Each row below holds a small network's activations on one input, seen along a few directions.
Each table varies a few parts of the input and shows all the possible inputs, shuffled.
Descriptions start from the smaller parts, as in this example, which fits no table here: one of 5 places around a ring, together with either a single point or (one of 2 separate values, together with one of 4 places along a line) or one of 9 places around a ring.
Shared parts are said once, and a part with two or three values counts as separate values.

Other details of the inputs vary at random and push rows far along three fixed directions, the same in every table; ignore that.

Rows:
R1: [-23   1   1 -12 -20  21  13 -17  -1  -1  14  -6]
R2: [ 14   9  11  -5 -11  14  -5   2 -19   8   2 -16]
R3: [  6  -3   1  -5  19 -10   9   3   4  -5  -6   2]
R4: [  2   1   2  -4  18 -16   3   1  -4 -11  -2   4]
R5: [-7 -6 -3 -9 11 -8  9  1  8 -7 -3 10]
R6: [-21   9 -12 -10 -26  29   3  -6  14   3   7   3]
R7: [-20  -7 -15  -5 -27  27   4 -14  10  -1  13   6]
R8: [ 15   8  11  -6 -10  16  -4   3 -13   9  -2 -14]
R9: [  6   7  -4  -4  10 -11  -7  12  -5  -6  -5   8]
R10: [10 -9 -4  4 13 -7 -6  7 -2 -6  0 10]
R11: [14 -8 -1  1  5  0 -5  2 -9 -2  2  0]
R12: [ 15   0   2   4 -10  13  -3  -7 -20   1   8 -16]
R13: [  7  -2  -1   1  12 -16  -3   1   4  10  -8   8]
R14: [ -5  12  -2  -7 -23  20  -2  -5 -11   1   7  -7]
R15: [-78  39  94  82  62  26 -44 -24  20 -32  16   9]
R16: [ 11 -10  -2   4  13  -6  -5   7   2  -4  -2   9]
R17: [ -7  -3 -11  -3   5 -13  -1  -2  14   8  -5  15]
R18: [18 -9  0  1  5  1 -3  3 -6  0 -1 -2]
R19: [-19   5  -1 -10 -20  19  12 -18  -6  -4  13 -10]
R20: [  7  -1  -1   7   3 -19   1  12   0  -8  -2   5]
R21: [ 8  3  1 -5 11 -6 -6 15  3 -1 -9  9]
R22: [ -8  -8  -7   2  -6 -11   4   9  18  -6  -4  16]
R23: [ 17  -4  -4   2   4  -1  -5   1 -14  -4   2  -4]
R24: [ 7  3 -1 -5 10 -9 -7 14 -2 -2 -5  9]
R25: [ -7 -11 -15  -1   4  -1  -2   3  14  -7   2  19]
R26: [-16  -2  -3   1 -38  19   9  -9   9   3  10  -4]
R27: [19  3  5 -8  4 -1 -5 12 -8  4 -9 -4]
R28: [ 13   0  13  -2  16  -3   8  -1  -6  -1  -3 -12]
R29: [ -5 -12  -1  11   9 -11   3  10  -4 -12 -30  -4]
R30: [-18   0  -6   2 -35  21   9 -10  14   3   9  -4]
R31: [ -6   7 -11  -6   3  -7  -6   9   3  -9  -2  14]
R32: [-19  -5 -17  -3 -22  26   4 -12  14  -2  13   5]
R33: [ 9  5 -3 -3 13 -5 -4 15  6 -1 -8  5]
R34: [-7  3 -8 -7  4 -4 -5 11  6 -5 -2 15]
R35: [ 17   8   1  -6   3  -5  -7   9 -16  -2  -5  -5]
R36: [ 10  -7   7 -11  12  -7  10   1  -7  -2  -6  -5]
R37: [  6  -2  -2   5   3 -21  -3  12   1  -9   0   1]
R38: [-20   8  -6 -11 -32  29   1  -9   0   3  11  -1]
R39: [ 10   0   1  -1   7 -13  -4  -2  -6  13  -4  -2]
R40: [ 10  -1   4  -9  11 -10   7  -1 -14  -7  -2  -6]
R41: [ -6 -10 -19   0   7   0  -1   4  18  -8   2  18]
R42: [ 16  -1  11   6 -17   3   3   3 -15   6   5 -20]
R43: [-16  12  -8 -10 -31  26   1 -10  -5   0  11  -4]
R44: [  2  -6   4 -11  17 -15   4   3  -3  -8  -3   2]
R45: [ -2  -8  -3   2  -5 -13   1   9  14  -5  -4  10]
R46: [-16  -1 -15  -2 -28  25   2 -16  -1  -3  16  -1]
R47: [ -9  -6  -8   3  -5 -12   3   9  13  -7   1  15]
R48: [ 14  -2   2  -1   7 -12  -2  -2  -3  14  -8  -2]
R49: [ 14  -3   2   4  -7  18  -1  -5  -8   5   7 -14]
R50: [ -7 -10 -14   0   4  -1  -3   2   8  -8   4  18]
R51: [  6  -4   1  -8  19 -11   5   3   6  -5  -5  -2]
R52: [ 10  -5   1   6   4 -15  -2  11  11  -3  -6   1]
R53: [ -9  -2 -11   5  -4 -15   2   9  11 -11   1  13]
R54: [  4  -6   5  -7  17 -12   8   3   0  -5  -6   5]
R55: [17 -7 -3  3  7  3 -2  3 -2  0  0 -2]
R56: [ 43   6  40  18  20  17  12   2 -64  15 -15 -72]
R57: [17  6  0 -3 17 -7 -6 17  3  1 -9  0]
R58: [-20   6  -8  -1 -20  16   2 -18  14  14   8  -2]
R59: [-16   4  -6   2 -37  16   8  -9  -1   0  15 -11]
R60: [ 13  -5   4   4  -4 -11   2  10  -6   0  -1  -4]
R61: [-77 -12 -40  -5  26 -14  -5  19  49 -31 -20  56]
R62: [ 12   3  -2   0   6 -14  -5  -3 -11  11  -4  -5]
R63: [13 -8 -5  5 15 -4 -4  7  5 -4 -1  7]
R64: [-18   4  -4  -3 -24  17   2 -19   8  16   8  -3]
R65: [ 16  -7   5   3  -4 -11   3  10  -2   1  -7  -3]
R66: [ 14  -5   5   2  -9  15  -1  -5 -11   5   5 -12]
R67: [ -8  -2 -11  -3   4 -14  -3  -2   8   9  -2  14]
R68: [ 13   1  -2   0   8 -10  -2  -2   2  13  -7  -4]
R69: [  6  -2  14  -8   0   7  11  -7 -12   3   1 -15]
R70: [-15   9  -4   0 -23  14   0 -20  -5  15  11 -10]
R71: [ 10  -1   5  -8  12 -11   5  -1 -13  -7  -2  -9]
R72: [  7  -6   2   6   4 -17   1  13   2  -4  -3   7]
R73: [15 -5  2  4 -3 -7  3  8  3  1 -6 -5]
R74: [ -7  -6 -12   3  -3 -10   4   8  23  -7  -5  16]
R75: [ -9   2 -13  -1   5 -15  -4  -3   5   5  -1  13]
R76: [  9  -7   4   7   3 -15   1  12   6  -3  -7   7]
R77: [18  6  2 -5  6  2 -4 12 -3  4 -7 -6]
R78: [ 14   8   8   3  -7   1  -4 -11 -21  18   3 -22]
R79: [-18   6  -3  -1 -24  16   1 -19   1  17  12  -6]
R80: [10 -5 -7  5 13 -9 -6  5 -4 -9  0  9]
R81: [-23  -1   0 -12 -19  21  15 -17   5   0  10  -4]
R82: [-8 -4 -3 -9 10 -9  7  0  3 -8  0  9]
R83: [ -8  -1 -16  -2   7 -12   0  -1  20   6  -5  16]
R84: [ 15  11   8  -3  -8  18  -3   3  -9   9   0 -17]
R85: [ -5   1 -10 -10   3  -3  -4  12  12  -3  -6  16]
R86: [ 16   3  10   1  -6   3  -1  -9 -12  21  -1 -18]
R87: [ 13  -4   5   3  -9  15  -3  -6 -15   4   9 -13]
R88: [  3  -1   0  -6  16 -16   6   2  -6 -10  -3   4]
R89: [-21   6  -8 -13 -31  30   2  -7   8   4   7   3]
R90: [  4   2  -6   2  12 -20  -5   0  -3   7  -5   7]
R91: [-20  -5 -13  -4 -28  27   2 -15   4  -1  17   3]
R92: [  7  -5   7 -10  12  -8   8   0 -10  -5  -2  -4]
R93: [ 13   5  10   2  -7   3  -3 -10 -17  21   3 -19]
R94: [-20   0  -3   2 -39  20   9  -9   4   2  16  -6]
R95: [ -6  -6 -16   2   4  -4  -4   1   6 -12   4  17]
R96: [ 11   2   0   4  13 -12  -2   0   4  12  -7   0]
R97: [  8   1  11  -5   1  10  11  -8  -8   3   2 -18]
R98: [ 15   4   4  -7   4  -2  -7  11 -11   1  -5  -2]
R99: [-6 -3 -8 -8 13 -7 10  1 13 -7 -3  9]
R100: [ 11  -5   1   7   5 -13   1  11   9  -3  -8   5]
R101: [ 15   6   7   3  -6   6   0 -10  -8  21   0 -20]
R102: [ -3  -2  -7  -1   8 -16  -3   0   5   9  -4  13]
R103: [  3  -5   3  -8  17 -14   7   4  -4  -7  -3   5]
R104: [-55  47  91  80  58  17 -39 -30   5 -13   2 -14]
R105: [ 15  -1   1   4  -4 -13   2   9 -10  -3  -1  -8]
Description of these inputs: one of 5 separate values, together with either a single point or (one of 4 places along a line, together with one of 5 places along a line).
Changing only the choice among 5 separate values turns R103 into R102. The same change can be made to R92. Which row results?
Answer: R39
Changing only the choice among 5 separate values turns R23 into R105. The same change can be made to R63. Which row results?
Answer: R100
A walk changes only the place on the line of 5. It starts at R19 and steps to R71. List the rest of the walk in order.
Answer: R40, R88, R4
Which other rows does R3 become when the place on the line of 5 takes its other values? List them by row number.
Answer: R28, R51, R97, R99
Which other rows does R25 become when the place on the line of 4 takes its other values? List them by row number.
Answer: R41, R50, R95
A walk changes only the place on the line of 4. It starts at R75 and steps to R67. List the rest of the walk in order.
Answer: R17, R83

Rows:
R106: [ 56 -13   9  -9  12  -9  18   9 -47   7 -17 -43]
R107: [-35  20  60  39  42   7 -14 -17   3 -25  11  -4]
R108: [ 40 -12 -17  -5  -2 -27  -7  19   1  10  -6   1]
R109: [-16   3 -11  -2 -68  40  10 -20   7  19  22  -7]
R110: [ -9 -11 -12 -15  31 -22   3  14   8 -21 -14  18]
R111: [-20   7 -20 -10 -60  41   7 -17   9  13  22   2]
R112: [ -7 -11  -7   0  30 -22   7  10   5 -18 -17   7]
R113: [-29  23  54  28  37  19 -17 -12  -6 -19   7  -7]
R114: [ 85   1   3  -7 -11  -3  -5  20 -47  31 -12 -42]
R115: [ -8  16  55  35  39   2  -7  -6 -14 -12  -2 -19]
R116: [-16  23  69  45  39  13 -13 -14 -16 -15   3 -24]
R117: [ -5 -18 -42  -7 -13 -19  -4  15  30   0  -8  32]
R118: [ 59 -11  10 -16  12 -12  18  12 -48   7 -17 -42]
R119: [ -4  -8 -37 -13  -7 -15  -6  13  26  -2   0  35]
R120: [-12 -12  -7  -6  28 -25   8   9  10 -22 -13  14]
R121: [-16   1 -13  -1 -66  43   9 -24   5  18  24  -7]
R122: [-30  10 -18  -6 -71  58   9 -29   6  15  30   0]
R123: [-17  13 -21 -10 -77  58  10 -22  -2  22  25 -12]
R124: [ 28 -15 -17 -23  20 -14   9  18 -20  -5 -21 -11]
R125: [  0  -7 -38 -16  -9 -16  -5  13  24  -2   1  30]
R126: [ -5 -13 -12 -14  33 -18   2  10   3 -21 -13  16]
R127: [-17  -8 -45 -16 -10 -13  -9  14  35  -7  -4  44]
R128: [-21   6 -11  -3 -61  40  10 -21   7  16  27   1]
R129: [ 74   2   2  -7 -11  -6  -7  20 -36  25 -12 -34]
R130: [ -6 -10 -12 -13  33 -20   3  11   6 -20  -9  14]
R131: [  0 -15 -34  -2 -10 -18  -3  16  24   4  -7  26]
R132: [-22  26  63  31  33  24 -15 -12 -15 -12   9 -18]
R133: [ -4   8  -6   5 -80  59  14 -25 -14  31  24 -32]
R134: [-26 -13 -19 -15  36 -23   3  12  21 -27 -11  35]
R135: [-20  18  56  33  36   4  -9 -13  -4 -18  10 -14]
R136: [-17 -10 -39 -14 -16 -19  -2   9  37  -5   5  42]
R137: [-37  22  50  25  36  13 -15  -8   4 -21   5   0]
R138: [ 24 -18 -12 -20  18 -21  17  13 -17  -7 -16  -5]
R139: [-19  -1 -44 -21  -1 -40  -6 -15  29  35  -8  32]
R140: [ 81  -8   3   1 -14 -11  -2  21 -39  32 -16 -43]
R141: [ 84  -9   4  -2 -14 -10   0  15 -42  31  -8 -42]
R142: [-35  24  66  37  39  11 -14 -18  -1 -23  15  -4]
R143: [ 40  -8 -13 -10  -3 -27  -5  20  -1   9  -8   4]
R144: [-49  -5 -25 -20  49 -39   7 -18  45   6 -20  42]
R145: [-23  20  55  29  36   5  -9 -12  -3 -18  13  -8]
R146: [-22 -11 -11  -2  30 -26   6  13  17 -24 -20  21]
R147: [-24   5 -15  -5 -64  41   9 -23  10  14  27   4]
Describe the family of inputs behind these rows.
Answer: one of 2 separate values, together with either a single point or (one of 4 separate values, together with one of 5 places along a line)
Changing only the choice among 2 separate values turns R139 into R144. The same change can be made to R141. Which row results?
Answer: R106
Changing only the choice among 2 separate values turns R132 into R114. The same change can be made to R110. Which row results?
Answer: R111
Which other rows does R146 become when the choice among 2 separate values takes its other values? List them by row number.
Answer: R140
Which other rows does R135 become when the place on the line of 5 takes its other values? List them by row number.
Answer: R112, R124, R130, R145
Which other rows does R121 become when the choice among 4 separate values takes its other values? List them by row number.
Answer: R108, R109, R141
Which other rows does R120 become when the choice among 2 separate values takes its other values? List them by row number.
Answer: R109
